Each row below holds a small network's activations on one input, seen along a few directions.
In each table, some parts of the input vary, and every possible input appears once, in random order.
Descriptions start from the smaller parts, as in this example, which fits no table here: values(3) and (point or line(9) or (line(6) and ring(8))).
Shared parts are said once, and a part with two or three values counts as separate values.
In the rows, 128 means zero.

Other details of the inputs shift rows strongly along two fixed directions, in all tables alike. That doesn't count.

A family of inputs:
R1: [111 116 168  79 118 138  78 115  86 129 145 133]
R2: [ 52 210  60 129 106 152 143 139 133 155 133 139]
R3: [ 89  98 155 104  90 152  96 151 101 193  84 104]
R4: [ 70 164  65 165 143 164 164 180 120 162  98 121]
R5: [238 141 115 181 165  77 145  97 140  79 147 110]
R6: [ 69  82 154 103  84 135 103 142 106 170  79 115]
R7: [101 172  82 171 102 125 155 140 144 162 127 127]
R8: [104  69 152  87 109 136 103 154 113 161 124 143]
R9: [102  79 187 117 149 146  94 145  96 124 122 131]
R10: [143  69 193 118 122  91 107 114 117 131 109 123]
R11: [174 132  97 157 148  93 177 138 154 111 151 153]
R12: [ 95 166  61 141 106 168 168 180 148 169  98 122]
R13: [ 76 143  53 141 104 162 178 158 153 153 100 134]
R14: [ 86 172  66 133 123 111 170 136 125 139 127 140]
R15: [108 184  75 132 127 127 151 119 131  95 121 127]
R16: [190 168 105 143 174  85 152 102 135  82 150 124]
R17: [ 49  75 159 109 130 177 103 153  92 165 107 129]
R18: [221  59 211 105 161  97  86 104 130  65 160 136]
R19: [ 69  94 156  86  97 160  96 167 126 187 129 143]
R20: [ 93 100 184 111  97 136  86 130 123 159 107 118]
R21: [163  75 201 100 143 141  84 112 142 112 163 136]
R22: [127  82 181  94 113 149  98 146 124 130 121 131]
R23: [ 89 151  60 138 117 138 185 178 154 177  89 133]
R24: [ 84 183  71 163 100 146 155 155 148 184  94 109]
R25: [ 73 134 175  72 113 153  70 117 113 133 126 130]
R26: [233  81 221 104 174 112  69 109 140  91 179 129]
R27: [181 148  98 161 138 122 160 139 148 103 161 142]
R28: [ 69 131 147  67 106 168  81 139  90 167 102 114]
R29: [181 170  94 144 158  93 140  94 124  68 171 136]
R30: [ 69  73 159  83 101 139 122 165 128 172  89 141]
R31: [130 164  94 174 107 127 162 133 141 123 108 116]
R32: [168 132 105 179 140  91 175 101 149 110 127 124]
R33: [187 202 113 143 170 115 120  93 145  77 170 124]
R34: [111 152  83 179 155 135 163 156 118 125 141 141]
R35: [ 78  91 160  74 121 133 105 112 103 143 117 130]
R36: [ 58 194  57 129 103 175 158 129 126 138 110 125]
R37: [150 141  85 175 126 114 166 108 143 112 122 117]
R38: [191  49 202 102 158 104 108 104 134 100 152 143]
R39: [ 77 161  67 165  88 158 172 141 138 164  93 114]
R40: [176 166 112 147 162  83 158  96 140  62 150 134]
R41: [118 111 159  71 134 132  76 116  94 131 122 116]
R42: [152 168  87 140 151 121 147  88 133  73 150 127]
R43: [187 144  90 152 154 116 157 138 154 104 136 127]
R44: [231 139 121 171 166 119 158 102 163  56 175 134]
R45: [ 84 123 169  73 107 156  81 121  95 127 115 125]
R46: [220 153 134 191 160  98 143  77 162  71 172 121]
R47: [163  85 208  99 139 130  81 125 142 106 153 137]
R48: [179  67 195 116 142  86  98 110 111 139 119 114]
R49: [111 162  76 170  97 128 164 145 128 156 116 124]
R50: [102  74 156 108  97 117  98 133  97 169 111 124]
R51: [147  65 183 119 123  84 107 116 106 148 128 131]
R52: [125 198  92 141 143 143 138  93 149  92 157 132]
Each input here is: values(4) and (point or (values(3) and line(4))).
Q: The inputs of R1 and R45 match in every part but the values(4) part. If R27 is changed in the same way as R1 into R45, which row does it become?
A: R22
Q: The inputs of R4 and R34 match in every part but the values(4) part. If R16 is changed in the same way as R4 into R34, which row does it become?
A: R14
Q: Which other rows agree with R42 in the values(4) part? List them by row number.
A: R13, R17, R21, R32, R35, R36, R37, R38, R39, R44, R46, R52
Q: Change only the values(4) part in R41. List by row number the other rows that result.
A: R15, R29, R42
Q: Change only the line(4) part in R11. List by row number the other rows that result.
A: R8, R19, R27
Q: Change only the line(4) part in R48. List by row number the other rows that result.
A: R3, R5, R24

A family of inputs:
R53: [155 171  81 185 134 111 164 135 145 137 130 120]
R54: [ 65  34 185  82  93 156 101 165 117 195  84 131]
R55: [127 155  60 142 139  86 191 114 129  99 130 145]
R56: [ 20 154  94 135  73 160 136 150 110 191  70 108]
R57: [154 146  83 192 141 120 183 150 149 122 118 128]
R58: [144 179  76 155 139 135 160 142 157 112 152 140]
R59: [169 103 175  99 147 123 100 121 145 105 164 145]
R60: [151 118 178 103 145 131  92  91 129  84 157 135]
R61: [183 101 174 116 122 101 101  99 128 117 136 116]
R62: [181  63 177 135 142 115 123 126 132 116 138 133]
R63: [140 152  78 157 151 142 181 152 169 100 142 146]
R64: [180  74 177 146 157 113 111 126 114 122 134 123]
R65: [181 101 177 114 124  99 102  99 137 116 132 117]
R66: [170 127 173  99 147 122  85 108 117 100 152 125]
R67: [124 166  59 153 154  85 180 115 110 105 126 133]
R68: [183  87 177 125 128 104 108 115 135 125 147 130]
R69: [169 112 176 108 153 124  92 125 124 107 163 137]
R70: [151 129 175 116 159 134  81  91 100  92 159 120]
R71: [ 59  88 177  42  89 168  68 142 104 179 107 128]
R72: [138 176  82 180 117 118 169 106 147 109 126 117]
R73: [126 158  58 148 143  87 184 116 123  99 128 141]
R74: [ 56  53 176  62 107 180  91 171 109 175 109 141]
R75: [171 121 169  97 142 125  86 105 122  99 155 128]
R76: [ 43 147  85 119  66 154 136 158 125 203  70 110]
R77: [ 22 148  90 133  69 163 136 147 116 190  73 110]
R78: [ 40  89 183  55  92 178  67 130  94 165 111 130]
R79: [ 32 148  83 101  85 178 143 179 139 191 104 141]
R80: [151 127 178 113 152 132  84  95 107  86 156 126]
R81: [162 112 180 141 141 109  89  87 100 110 137 105]
R82: [155 169  84 182 127 110 168 139 152 131 128 125]
R83: [155 159  84 172 122 110 177 135 172 129 130 132]
R84: [141 163  75 170 164 144 169 152 142 108 141 134]
R85: [168  89 174 118 166 134 106 136 122  96 154 138]
R86: [ 31 161  84  89  82 174 136 162 141 183  89 131]
R87: [181 110 178 123 130  98  93 103 117 118 131 110]
R88: [125 196  76 161 138 144 153 112 141  91 145 130]
R89: [ 29 158  83 111 100 178 132 180 121 199 100 129]
R90: [136 175  84 178 120 115 170 106 157 107 122 119]
R91: [ 56  98 177  52 103 168  57 143  85 186 104 116]
R92: [181 112 175 127 137 100  89  99 109 124 132 104]
R93: [156 163  80 180 123 113 169 136 157 130 132 127]
R94: [152  91 160 100 156  74 116  99  90  93 139 138]
R95: [124 155  62 140 142  83 192 114 138  98 126 147]
R96: [181  66 176 140 145 115 116 127 126 115 136 129]
R97: [142 156  74 165 152 145 173 153 154 102 143 141]
Q: The inputs of R63 and R84 match in every part but one. If R90 is changed in the same way as R63 into R84, which row does it become?
A: R81
Q: The inputs of R58 and R59 match in every part but one. If R75 is changed in the same way as R58 into R59, which row does it become?
A: R86
Q: What is each input in this table made of?
A: line(5) and (point or (values(2) and line(4)))
Q: Which other rows agree with R80 in the line(5) part? List them by row number.
A: R56, R57, R66, R69, R82, R85, R87, R94
Q: Which other rows agree with R72 in the line(5) part? List them by row number.
A: R55, R61, R62, R68, R71, R74, R78, R79

A family of inputs:
R98: [100 105 164  70 111 133  91 132 122 152 124 134]
R99: [159 179  82 167 133 104 176 106 163  89 138 131]
R100: [181 115 166 115 131  79 107  86 118 105 141 116]
R101: [180 121 167 110 177 118 101  98 114  62 180 140]
R102: [172 137  77 187 152  92 191 138 140 111 126 130]
R103: [141 140  71 183 148 121 195 144 152 105 126 136]
R104: [110  95 186 101 106 130  73 120  93 163 109 104]
R105: [ 99  83 153 100  95 124 115 140 125 168 103 131]
R106: [109  57 176  97 123 114 101 139  89 162 102 128]
R107: [ 65 177  33 170 120 147 200 152 140 145  99 131]
R108: [ 93  93 184 105 109 154  83 129 110 155 111 117]
R109: [113  66 175  72 112 151 100 154 135 152 131 145]
R110: [114  91 172 100 120 156  89 156 122 162 121 126]
R111: [ 86  83 150 106 120 132 110 135  98 160 109 130]
R112: [ 97 111 162  66 110 134  86 125 117 147 125 128]
R113: [227 137 158 170 159  85 120  90 130  84 157 113]
R114: [ 23 124  86 101 104 169 144 189 117 194  82 140]
R115: [ 87 112 156  83  93 125  90 108 105 151 110 122]
R116: [120  57 187 117 106 143  91 150 117 169 112 119]
R117: [ 87  90 164  95 121 126  92 119  87 144 117 123]
R118: [ 80  80 173  91 124 138  96 127  95 142 111 130]
R119: [ 95  91 151  97  96 126 110 128 121 168 108 127]
R120: [138 174  63 160 158 125 175 139 143 107 141 138]
R121: [150 168  78 179 152 100 172 115 133  94 140 132]
R122: [ 79 197  29 144 105 146 190 159 165 160 108 136]
R123: [104  98 175  72  96 111  79 103  93 154 105 115]
R124: [154 183  54 177 122  94 193 120 157 126 120 125]
R125: [179 137 157 151 148 121 111  94 131  86 151 114]
R126: [ 95  90 173  82 121 116  80 109  70 146 107 118]
R127: [160 152  79 184 159 111 186 128 148  87 135 137]
R128: [ 91 179  42 175 112 165 186 189 168 167 105 128]
R129: [213  89 167 117 154  99 118 120 152  94 162 140]
R130: [205 136 157 118 160 106 118  96 150  65 182 144]
R131: [ 21 156  97 119  72 173 116 148 107 196  79 109]
R132: [185 132 159 120 143  98 109  71 130  70 154 125]
R133: [219 133 148 128 166 106 128  97 157  65 185 145]
R134: [107  77 189 106 114 155  83 129 113 157 115 117]
R135: [ 90 120 162  97 116 173  89 147 120 152 130 131]
R136: [169 131 146 123 172 122 122 113 125  73 172 145]
R137: [176 126 172  87 145 106  83  87 122  87 160 130]
R138: [110  93 166 116 105 136  98 136 106 177 103 109]
R139: [133 207  64 135 129 136 160 113 154  92 149 139]
R140: [130 193  54 163 155 123 180 137 143 102 140 137]
R141: [157 169  78 177 151  89 176 115 126 101 131 125]
R142: [172 106 181 107 138 101  99  82 127  87 149 124]
R143: [ 89 102 170  65 134 142  71 121  84 134 126 131]
R144: [209  96 180 156 151 104 106 109 133 100 153 123]
R145: [ 73 226  35 156 109 168 163 149 143 148 108 118]
R146: [ 96 111 175  86 116 158  69 135 107 155 124 117]
R147: [138 204  77 164 140 154 154 132 154 101 152 127]
R148: [203 109 173 125 141  71 111  86 125  96 148 123]
R149: [ 93 106 164 118 103 144  92 134 110 166 110 116]
R150: [ 23 112  87 103 103 185 151 199 126 188  94 147]
R151: [ 56 215  26 139 124 167 178 148 130 125 119 138]
R152: [228 124 147 134 165  89 131 107 158  74 170 142]
R153: [202 129 175 139 147  96  89  79 107  92 150 107]
R154: [184 119 165 113 177 103  99  97 111  71 169 132]
R155: [ 99  48 168 106 119 130 109 151 103 161 108 133]
R156: [ 85 118 156  66 108 152  92 129 122 142 131 136]
R157: [146 183  72 170 149 104 162  99 122  84 140 126]
R158: [ 46 112 100 137  73 161 146 188 125 221  65 112]
R159: [ 31 106  92 111  69 163 158 177 144 202  71 131]
R160: [ 79 167  30 161 127 150 200 186 152 154 105 141]
R161: [161 187  88 188 136 117 153 110 145 102 140 113]
R162: [ 74 185  35 160  96 142 199 145 164 154  98 130]
R163: [112  90 182  91 122 157  74 143 114 162 126 123]
R164: [155 176  75 173 150  90 171 108 122  96 133 119]
R165: [ 89  85 156  87 133 158 109 158 112 144 127 147]
R166: [177 145 154 146 147 124 105  85 124  81 149 114]
R167: [182  81 175 125 158  87 110 102 100 107 142 125]
R168: [181 161  78 176 130  83 186 121 159 113 126 129]
R169: [ 98  88 165 120 108 157 105 148 123 162 104 121]
R170: [164 152  76 188 155  99 184 129 143  97 136 136]
R171: [199 130 148 150 178  93 129  80 121  49 166 127]
R172: [ 99  70 173  87 101 134 105 135 126 157 104 132]
R173: [ 42 125 100 133  74 159 140 179 120 219  65 113]
R174: [116  52 177  94  98 122 104 140 124 166 110 131]
R175: [155 166  79 178 141 154 173 162 172 115 146 137]
R176: [ 98 111 149 109 116 175 107 164 132 158 125 134]
R177: [ 41 117  78 119  63 142 170 180 136 217  62 124]
R178: [174 117 162 120 133  89 103  86 127  96 148 126]
R179: [150 175  78 193 131 126 167 128 153 125 131 119]
R180: [186 107 185 120 157 142  89 116 132  99 172 132]
R181: [178 158 151 128 155 141  97 100 129  77 171 128]
R182: [210  83 182 156 154 118 116 116 143  92 152 123]
R183: [186  94 178  99 148 118 105 118 144  95 166 148]
R184: [ 82  97 149  85 133 161 107 148 109 145 130 144]
R185: [164 179  79 172 129  93 173 107 158  99 140 130]
R186: [ 76 223  27 174 112 162 181 167 158 156 109 124]
R187: [123 188  65 164 145 123 170 106 126  87 131 126]
Q: What is each input in this table made of?
A: values(3) and line(5) and line(6)
Q: The inputs of R98 and R140 match in every part but the values(3) part. If R178 is changed in the same way as R98 into R140, which row does it become?
A: R117
Q: The inputs of R112 and R154 match in every part but the values(3) part. If R115 is changed in the same way as R112 into R154, which row does it become?
A: R157
Q: The inputs of R122 and R163 match in every part but the values(3) part. If R185 is changed in the same way as R122 into R163, which row does it become?
A: R149
Q: A walk changes only the line(5) part. It starts at R139 and steps to R137. List the rest of the walk in order.
A: R132, R115, R123
Q: Change only the values(3) part in R133. List by row number the other rows that result.
A: R180, R184
Q: Change only the line(6) part in R187. List by row number the other rows that result.
A: R103, R107, R118, R127, R171
